These are the activations of a small neural network, seen along a few directions. Each row is one input.
In each table, some parts of the input vary, and every possible input appears once, in random order.
A made-up example of a description, with smaller parts first: one of 3 separate values, together with either a single point or one of 11 places along a line or (one of 4 places along a line, together with one of 5 places around a ring).
Shared parts are said once, and a part with two or three values counts as separate values.

A family of inputs:
x1: [ 11 -21   1   0   1 -16   6  -1  -6  -5   8   5  17  11  -8   8 -12  10
   2 -17]
x2: [-25   4  17  -3 -16 -16 -36   4  34  19   4  -4 -20 -26   0  -1  23   2
   1   0]
x3: [-16   1  16   0 -11 -23 -23   9  16   7  -1   0  -9 -15   1   3   9   2
   2  -9]
x4: [  2  15 -21   0  11  45   6  -3   4   2   9 -12  -8  -1   2 -17  -1 -13
  -2  29]
x5: [ -6 -12  -6  -6   3 -42  -1   9  -5 -20   4  13  11  33   5   3 -20   1
  10 -21]
x6: [ 11  -6  13   8  -5   8   1  -8   3  13   8  -4   9 -17  -8   9   8   6
  -5   0]
x7: [-29  -2   4  -6  -5 -33 -36  12  23  -2  11   1 -11   4  10  -7   2   0
   7  -5]
x8: [  1  17 -19   1  11  37   8   1  -3  -3  -2  -8  -8   2   4 -14  -3 -13
  -2  23]
x9: [-37   0   4  -9 -10 -27 -49   7  39  10  17  -1 -22  -7  10 -10  16   1
   5   6]
x10: [ 12  -9  11   8  -5  16  -2 -12   9  18  18  -8   8 -20 -11   5  10   6
  -5   5]
x11: [  7 -16   4  -1  -1 -24   6   3  -7  -7   0   8  13   9  -6   9 -12   8
   2 -19]
x12: [  9 -19   3   2   0 -11  -2  -2   1   2  15   1  14   3  -8   5  -7  10
   1 -13]
x13: [ 19  -2  -3   0   5  16  26  -7 -21  -7 -14   3   9   6  -1   3  -4   1
  -6   2]
x14: [ 17  -9   9   3  -2 -10  19  -3 -16  -4 -13   8  12  -2  -5  16  -4   7
  -5 -13]
x15: [ 15   3   0   0   4   8  26  -3 -23  -9 -22   5   4   5   0   5  -4  -1
  -6  -1]
x16: [ -5 -19  -8  -5   6 -20 -14   2   7  -5  28   2  14  23   1  -4 -14   8
   8 -11]
x17: [ 11   4   2   6  -1  35   6 -11   3  13  10 -10   0 -13  -4  -6   8  -2
  -5  18]
x18: [ -2 -20 -11  -6   6 -25  -5   2   1 -11  21   6  17  30   1  -2 -19   7
   9 -16]
x19: [ -6 -15  -7  -6   3 -33  -6   7   0 -14  13   8  13  29   3   0 -19   5
   9 -18]
x20: [ 17   1  -1   4   4  22  19  -7 -14   0  -7  -1   6  -1  -2   1   1   1
  -6   6]
x21: [ -9  24  11   4 -10   9  -2   3   0   8 -22  -4 -18 -19   7  -1  15  -7
  -2   8]
x22: [  2 -17   6   2  -1   1 -16  -7  17  14  30  -7   8  -9 -12  -1   1   8
   1  -1]
x23: [  4  16 -21  -4  15   9  29   5 -30 -26 -30   9  -6  20   6  -5 -12 -15
  -1   4]
x24: [-16  15  22   3 -20  -1 -21   0  25  25  -7  -6 -20 -35   1   6  32   0
  -3   3]
x25: [  1 -15   8   3  -2  -7 -12  -3  11   9  20  -3   8  -7  -9   2  -1   8
   1  -6]
x26: [ 18 -11   8   6  -2   3  11  -8  -7   5   2   1  14  -8  -7  12   1   9
  -5  -6]
x27: [ 10   8 -25  -4  16  27  25   0 -21 -18 -14   1   1  18   4  -9 -11 -11
  -3  10]
x28: [ 15  -7  10   1  -1 -19  23  -1 -21  -9 -21  13  10   1  -3  18  -6   3
  -3 -17]
x29: [ -7  10  21   5 -14  -8  -9   3   7  12 -13  -2  -9 -26   2   9  17   0
  -2  -5]
x30: [-25  40 -10  -1  -5  25 -16   7  17   9 -16 -12 -39 -15  12 -15  20 -17
   3  29]
x31: [  5  14 -22  -4  14  19  25   4 -24 -20 -22   3  -4  17   5  -8 -11 -13
  -3   8]
x32: [-13 -18  -6  -6   5  -8 -28  -4  22   7  43  -5   6   9  -2 -10  -8   7
   7   2]
x33: [  9   6   4   6   0  27   9  -7  -4   8  -1  -6   1 -10  -2  -2   6  -1
  -6  13]
x34: [ 21 -14   6   3   0  -2  18  -8 -14  -2  -5   5  17   0  -7  14  -4   9
  -4 -11]
x35: [  7 -14   5  -2  -1 -33  11   6 -12 -13  -8  13  11  13  -4  12 -14   4
   4 -23]
x36: [-14 -16  -4  -5   4 -16 -25   1  17   2  32  -2   7  13   1  -7  -9   6
   7  -3]
x37: [ 13   5   0  -1   5  -1  31  -1 -29 -15 -30  10   2   7   2   8  -5  -4
  -4  -5]
x38: [  8  12 -23  -1  14  32  18   1 -14 -11  -7  -3  -2  11   4 -12  -7 -11
  -3  16]
x39: [-17  28  13   3 -16  17 -14   0  18  21 -15  -9 -29 -28   7  -4  30  -7
  -2  16]
x40: [-17  35 -11   1   1  18  -4  10  -1  -4 -23  -7 -27  -6  12 -13   7 -17
   3  20]
- Describe the family of inputs behind these rows. => one of 5 places along a line, together with either one of 2 separate values or one of 6 places along a line
- The inputs of x15 and x11 match in every part but the place on the line of 5. If x17 is changed in the same way as x15 into x11, which row does it become? => x22
- Which other rows does x7 become when the choice among 2 separate values takes its other values? List them by row number. => x9
- Which other rows agree with x8 in the place on the line of 5? List them by row number. => x4, x23, x27, x30, x31, x38, x40
- Which other rows does x24 become when the choice among 2 separate values takes its other values? List them by row number. => x29

A family of inputs:
x41: [ 1  5  2  1  1 19 -1 -6  2  6  3 -5 -3 -8  2 -5  8 -2 -5 14]
x42: [  0  11  11   4  -7   9   1  -2  -1   7 -13  -1  -8 -14   5   2  13  -1
  -5   8]
x43: [-10  -7  -1  -3   1 -11 -16   2  14   1  17   1   0   3   2  -5  -1  -1
   3   3]
x44: [ -7  -8   9   0  -4 -14 -17   2  10   6   8  -2  -1  -8  -4   2   2   8
   1  -8]
x45: [-11   0   2   1  -3 -14 -15   5  13   3  15  -2   0   3   2  -3  -3  -2
   7  -2]
x46: [-12   9  -1  -5  -5  -6  -7   2   5   0 -11   2 -13   1   8  -2   9  -2
   1   2]
x47: [-12   1   7  -1  -6 -21 -14   5  10   1   2   3  -4  -4   5   4   5  -1
   3  -5]
x48: [ 32 -15 -12  -1  17  -2  47  -3 -44 -28 -16  13  25  30  -7   8 -29   1
  -2 -17]
x49: [  0   9   9   4  -3  12   0  -3  -2   7  -6  -4  -8 -14   0  -2   7  -1
  -3   9]
x50: [ 0 10  5  5 -3 17  0 -3  1  8  1 -7 -3 -8  3 -3  6 -2  0  9]
x51: [-11   9  -7  -3  -1   2  -9   3   7   2   3  -3  -9   8   6  -8   1  -2
   5   5]
x52: [  1   0  12   2 -10  -5  -3  -4   9  12  -3   1  -3 -15  -3   9  14   4
  -2  -3]
x53: [ 33 -13 -18   3  17   2  45  -3 -42 -27 -10  11  29  35  -5   8 -31   2
   0 -14]
x54: [ -5  12  -3   1   1  10  -1   5   1   1  -9  -4 -12 -11  -2  -4   3  -7
  -1   7]
x55: [ -7  -6  11   0  -8 -17 -16   3  10   6   1   1   0  -9   1   6   8   7
   0 -10]
x56: [ -4   9 -10  -1   5  18  -3   2   4   0   0  -4  -7  -5   1  -8   4  -8
  -3  12]
x57: [ 30 -13  -8  -2  13  -3  49  -1 -42 -27 -23  16  27  29  -3  10 -24   0
  -6 -19]
x58: [-11   2  -9  -7   3   4  -9  -1   8   0   6  -1  -8   8   6 -10   4  -2
   1   9]
x59: [ 1 -1  6  3 -7  4 -5 -4 11 13 11 -5  1 -9 -5  3  6  3  2  0]
x60: [ 34 -19 -22  -2  21   5  45  -6 -41 -28  -8  13  29  34  -3   9 -31   3
  -3  -9]
x61: [ -4  15  -1   1  -3   7   0   6   2   0 -16  -2 -12 -11   4   0   9  -8
  -3   6]
x62: [-12  -2   6  -1  -2 -19 -15   4  10   1   8   1  -5  -3  -1  -1  -2  -1
   5  -3]
x63: [-12   7  -3  -5  -1  -3  -8   2   4   0  -4  -1 -13   2   3  -6   3  -1
   3   4]
x64: [ 2 -7  4 -1 -3  6 -5 -7 12 10 13 -3  1 -9 -6  1  8  3 -3  4]
x65: [ -5 -13   3  -2  -2  -6 -18   0  14   5  16  -2   4  -2  -1  -3   2   7
  -1  -2]
x66: [  0  -3  10   2  -6  -2  -4  -5   8  12   4  -2  -4 -14  -8   5   7   4
  -1  -1]
x67: [ -6  -6   6   2  -6  -9 -17   3  13   8  14  -5   4  -3  -1  -1   0   7
   4  -7]
x68: [-4 14 -7  3  1 16 -2  5  4  2 -3 -7 -7 -5  1 -6  2 -8  2  8]
- The inputs of x66 and x64 match in every part but one. If x44 is changed in the same way as x66 into x64, which row does it become? => x65
- Describe the family of inputs behind these rows. => one of 4 places along a line, together with either a single point or one of 6 places around a ring
- Which other rows agree with x47 in the place on the line of 4? List them by row number. => x42, x46, x52, x55, x57, x61

A family of inputs:
x69: [-22  -4  27   2 -22  -6 -47  -6  46  38  27 -13 -14 -38  -2   2  31  12
  -1   7]
x70: [ -4  -8 -15  -2   5  -5  -8   3   7  -4  21  -2   6  18  -3  -7 -12   1
   8  -4]
x71: [-17  -7  -6  -2   5  -7 -29   5  20   2  26  -6  -3   1  -2 -12  -5   0
   4   4]
x72: [-12   0 -11  -9   0 -19  -6   5   4 -10  -3   6  -5  18   5  -2  -3  -2
   6  -7]
x73: [-21  -2  27   7 -22  -7 -48  -2  46  37  31 -16 -11 -37  -6   0  26  11
   2   4]
x74: [  4  -6  -3  -4   5 -20  14   1 -19 -18  -8  11  11  25   7   4 -15   2
   2 -11]
x75: [-10   0 -10  -4   1 -22  -6  10   4  -9   0   5  -1  16   3   0  -8  -2
   8 -11]
x76: [  6  -6  -2   1   5 -22  13   6 -19 -17  -5  10  15  24   4   6 -19   1
   5 -16]
x77: [ -3  34 -20  -1   5  37  17   4  -9  -5 -27  -6 -24   1   7 -12   5 -17
   0  23]
x78: [  9 -11  -4  -5   7  -9  16  -4 -18 -14   0  10  15  27   6   0 -14   5
   0  -7]
x79: [ 36 -26   3   5   8 -13  38  -3 -32 -16  -4  12  34  15 -16  19 -27   8
  -1 -27]
x80: [-23   2  32   7 -26 -16 -48   3  45  36  23 -14 -13 -40  -4   3  25   9
   5  -3]
x81: [-22   1   0  -4   0 -24 -28  13  16  -3   5   1 -10  -2   5  -5   0  -3
   5  -4]
x82: [-25   5  33   6 -27 -24 -47   5  42  32  11  -8 -19 -40   1   6  31   8
   3  -5]
x83: [-12  29 -13  -1   6  39  -4   3   7   2 -10 -10 -25 -15   9 -18  13 -19
  -6  34]
x84: [ 32 -22   4   4   6 -21  39  -1 -35 -19 -16  17  30  14 -12  23 -22   8
  -4 -28]
x85: [ 39  12  -7   7  12  40  60  -7 -50 -14 -45   4   9  -2  -7  11  -7  -5
 -14   1]
x86: [-20  -2  -1  -3   1 -16 -29  11  19   0  18  -4  -5  -1   1  -9  -6  -2
   7  -3]
x87: [ 44   5 -10   7  13  46  60 -10 -46 -13 -34   3  17   0  -7  10  -6  -4
 -15   4]
x88: [ 17  21 -16   4  11  43  35  -3 -29 -12 -23  -3   2  10   9  -8  -5 -12
  -6  19]
x89: [ 40 -30  -2   5  12  -4  37  -9 -31 -15   4   9  36  17 -18  16 -25  11
  -3 -21]
x90: [ -7  -4 -11  -3   2 -14  -7   8   7  -5  13   0   4  17  -1  -3 -13  -1
  10 -10]
x91: [ 13 -14  -8   3  11  -6  11  -2 -16 -13  16   3  22  26  -2  -2 -23   4
   5  -8]
x92: [ 36 -27   2  -2   8  -8  42 -11 -34 -16 -11  16  30  18 -10  17 -16  12
  -9 -19]
x93: [-28   4  32   2 -28 -21 -47   0  41  31   8  -8 -23 -39   3   4  36   8
   1   0]
x94: [ -5  -9 -16  -7   5  -4  -7  -1   8  -3  17   1   3  18   1  -5  -7   2
   5   0]
x95: [-20  -4  -2  -9   2 -11 -25   3  17   0  11   1 -10   2   6 -11   5   0
   0   5]
x96: [ 13  27 -13   4  10  37  35   0 -33 -13 -34  -2  -6   8   9  -7  -6 -13
  -4  17]
x97: [  9 -10  -3   2   7 -15  12   4 -16 -14   8   5  19  24   0   2 -24   2
   7 -15]
x98: [-15  35 -10  -1   4  33  -3   6   3   1 -21  -9 -34 -17   8 -17  12 -20
  -3  31]
x99: [-21  40  23   9 -20  32 -22  -3  28  36 -13 -18 -41 -55   2  -5  44 -11
  -4  29]
x100: [-24  -1  31   1 -25 -11 -44  -5  43  35  16  -9 -18 -36   2   2  36  11
  -2   5]
x101: [ 12 -15  -8  -3  10  -5  13  -6 -15 -11  12   6  19  25   2   0 -18   6
   2  -5]
x102: [ 30 -22   3  -1   6 -18  40  -6 -35 -20 -20  18  26  15  -9  21 -17   9
  -7 -24]
x103: [-18  34  20   8 -19  38 -22  -7  32  37  -3 -19 -32 -53   2  -5  44 -10
  -7  32]
x104: [-24   1  -1  -8  -1 -21 -27   8  16  -4   2   2 -14   0   7  -7   5  -3
   3   0]
x105: [ 39 -32  -2   0  12  -3  39 -13 -31 -13   0  12  34  16 -14  17 -20  12
  -6 -17]
x106: [ -7  -5 -12  -9   2  -9  -4   0   5  -5   6   5  -1  20   4  -5  -2   1
   3  -2]
x107: [-18  -8  -6  -7   4  -6 -28   1  20   3  22  -2  -6   0   3 -10   1   1
   2   7]
x108: [  2  28 -23  -1   6  43  16   1  -5  -4 -17  -7 -15   2   7 -13   6 -16
  -2  26]
- The inputs of x94 and x107 match in every part but one. If x75 is changed in the same way as x94 into x107, which row does it become? => x81
- The inputs of x71 and x70 match in every part but one. If x86 is changed in the same way as x71 into x70, which row does it become? => x90
- Describe the family of inputs behind these rows. => one of 5 places along a line, together with either one of 2 separate values or one of 6 places around a ring
- Which other rows does x96 become when the choice among 2 separate values takes its other values? List them by row number. => x88
- Start at x87 and move only the place on the line of 5, one step at a time. The first step leads to x88. Which rows follow, in order? => x108, x83, x103
- Which other rows does x98 become when the choice among 2 separate values takes its other values? List them by row number. => x83
- Start at x93 and move only the place on the line of 5, one step at a time. The first step leads to x104. Which rows follow, in order? => x72, x74, x102

A family of inputs:
x109: [-15  -3  -4  -3  -3  -3 -26   0  23  12  22  -7  -3  -1   1  -7   5   4
   5   2]
x110: [-16  -8 -11  -6   2 -16 -26   7  21   0  22  -2  -1  10   3  -7  -4   2
   7   0]
x111: [ 12 -22  14   2  -3 -32   5  -1 -10  -6   1  11  19   8  -4  16 -11  15
   0 -23]
x112: [ 26  -4 -14  -2  11   9  40  -3 -33 -21 -16   9  18  24   0   4 -18  -2
  -5  -6]
x113: [ -4 -17   8   1  -7 -14 -19   0  19  11  25  -4   9   0  -8   0  -1  10
   5 -11]
x114: [-13 -20  -8  -6   7 -30 -22  11  13 -11  26   4   9  19  -3  -5 -17   2
   8 -15]
x115: [ -4 -10  17   4 -11  -2 -17  -7  24  20  26  -7   4 -14  -8   1   8   7
   1   0]
x116: [ 35   2  -4   4  11  40  46 -12 -32  -6 -27   2   8 -11  -8   7  -1  -5
 -15   9]
x117: [-21  13  -4  -3  -4  14 -25  -1  20  12   9  -9 -18  -7   9 -13  14  -3
   3  17]
x118: [ 21 -13  24   8  -9  -5  12 -13  -5  12  -1   3  13 -20 -12  20  11  10
  -7  -8]
x119: [  2 -24  11   0  -5 -36 -11   3   4   0  14   7  14   4  -6  10 -11  14
   5 -22]
x120: [-19  22   6   2  -6  27 -24  -1  21  19   7 -13 -23 -22  10 -15  21  -7
  -2  28]
x121: [ 29   6 -33   1  24  18  55   3 -48 -36 -23  10  18  44   4  -2 -34 -11
   2   0]
x122: [ 24 -14   8   4  -1   2  26  -8 -20  -1 -13   7  18   0  -7  16   1  10
  -8 -14]
x123: [ -6 -21   0  -2  -2 -26 -21   7  16  -1  25   1  11  10  -5  -1 -11   8
   7 -14]
x124: [-22   8 -12  -7   0   0 -24   4  20   1  10  -4 -16   4  12 -13   6  -5
   5  15]
x125: [ 17  -2 -20  -6  16   3  36   0 -35 -28 -12  10  16  36   4  -2 -26  -8
   1  -6]
x126: [-21  26   6   1 -10  23 -24   2  21  18  -6 -14 -28 -24  10 -12  25  -7
   0  20]
x127: [ 31  -2 -10   1  10  25  43  -8 -33 -13 -21   5  15   9  -6   6  -8   0
  -9  -3]
x128: [-30   9 -19 -10   7  -5 -26   6  16  -8  11  -2 -19  14  12 -19   0 -11
   5  16]
x129: [ 16 -19  19   5  -7 -19   7  -8  -9   5   0   5  17  -4  -9  18   1  16
  -3 -20]
x130: [ 29  -8  13   8  -2  16  30 -12 -17   5 -16   5  13 -18 -10  17  10   4
 -12  -3]
x131: [ 10 -15  -3  -5   7 -19  20   1 -23 -19  -8  13  20  25   2   7 -18   4
   0 -18]
x132: [-23  20  -1  -4  -8   9 -23   4  22  10  -4  -8 -27 -12  12 -12  19  -7
   2  19]
x133: [ 36  11 -23   3  23  50  60  -6 -51 -22 -36   3   6   8  -7   1 -19 -12
 -11  16]
x134: [ -5 -23   3  -5   4 -40 -12   7   2 -10  16  10  13  13  -4   5 -18   8
   7 -24]
x135: [-31  22  -8  -8  -1   4 -24   5  19   1  -5  -5 -32  -2  11 -21  14 -12
   2  20]
x136: [-22  21  13   1 -19  -1 -24   6  29  21  -8  -7 -29 -30   5   2  27  -5
   2   9]
x137: [ 33   8 -30   2  23  34  57  -2 -50 -29 -28   5  14  29  -3   0 -26  -8
  -4   3]
x138: [  7 -14  27   6 -13 -12  -5 -11  10  20  16  -2   7 -22 -12  14  10  11
  -1  -8]
x139: [  5 -20  18   3 -10 -24  -9  -5   6  11  15   1  12  -7 -10  12   0  15
   3 -19]
x140: [-30  22   7  -5 -12  -7 -26   8  27  14  -9  -3 -34 -20   4  -7  23 -10
   2  10]
x141: [ 19 -17   4   0   1 -13  23  -2 -21 -11 -11  12  21  14  -1  13 -10   9
  -5 -17]
x142: [-19  36  23  14 -21  24 -26   4  27  30 -11 -18 -29 -56   1  -1  36 -10
  -5  20]
x143: [-14   5   7   1  -6  10 -25  -4  26  21  22  -9  -9 -15   2  -7  13   1
   1  14]
x144: [-23  -7 -19  -9  11 -20 -27  10  18 -10  23   1  -4  19   5 -12 -10  -4
   8  -1]
x145: [-18  34  13   8 -10  35 -22   4  20  23 -10 -19 -32 -41   8 -14  30 -12
  -6  30]
x146: [-20  27  18   7 -21  12 -26   3  27  28  -9 -14 -28 -41   2   2  32  -5
   0  10]
x147: [  4 -22   6  -4   5 -37   3   3 -12 -15   3  13  19  19   0  10 -18  10
   3 -24]
x148: [ 19   9 -39  -1  28  12  50   6 -50 -42 -19  10  16  56   8  -9 -41 -18
   8  -1]
- Describe the family of inputs behind these rows. => one of 4 places along a line, together with one of 10 places along a line
- The inputs of x117 and x120 match in every part but the place on the line of 4. If x127 is changed in the same way as x117 into x120, which row does it become? => x116
- Start at x114 and move only the place on the line of 4, one step at a time. The first step leads to x123. Which rows follow, in order? => x113, x115
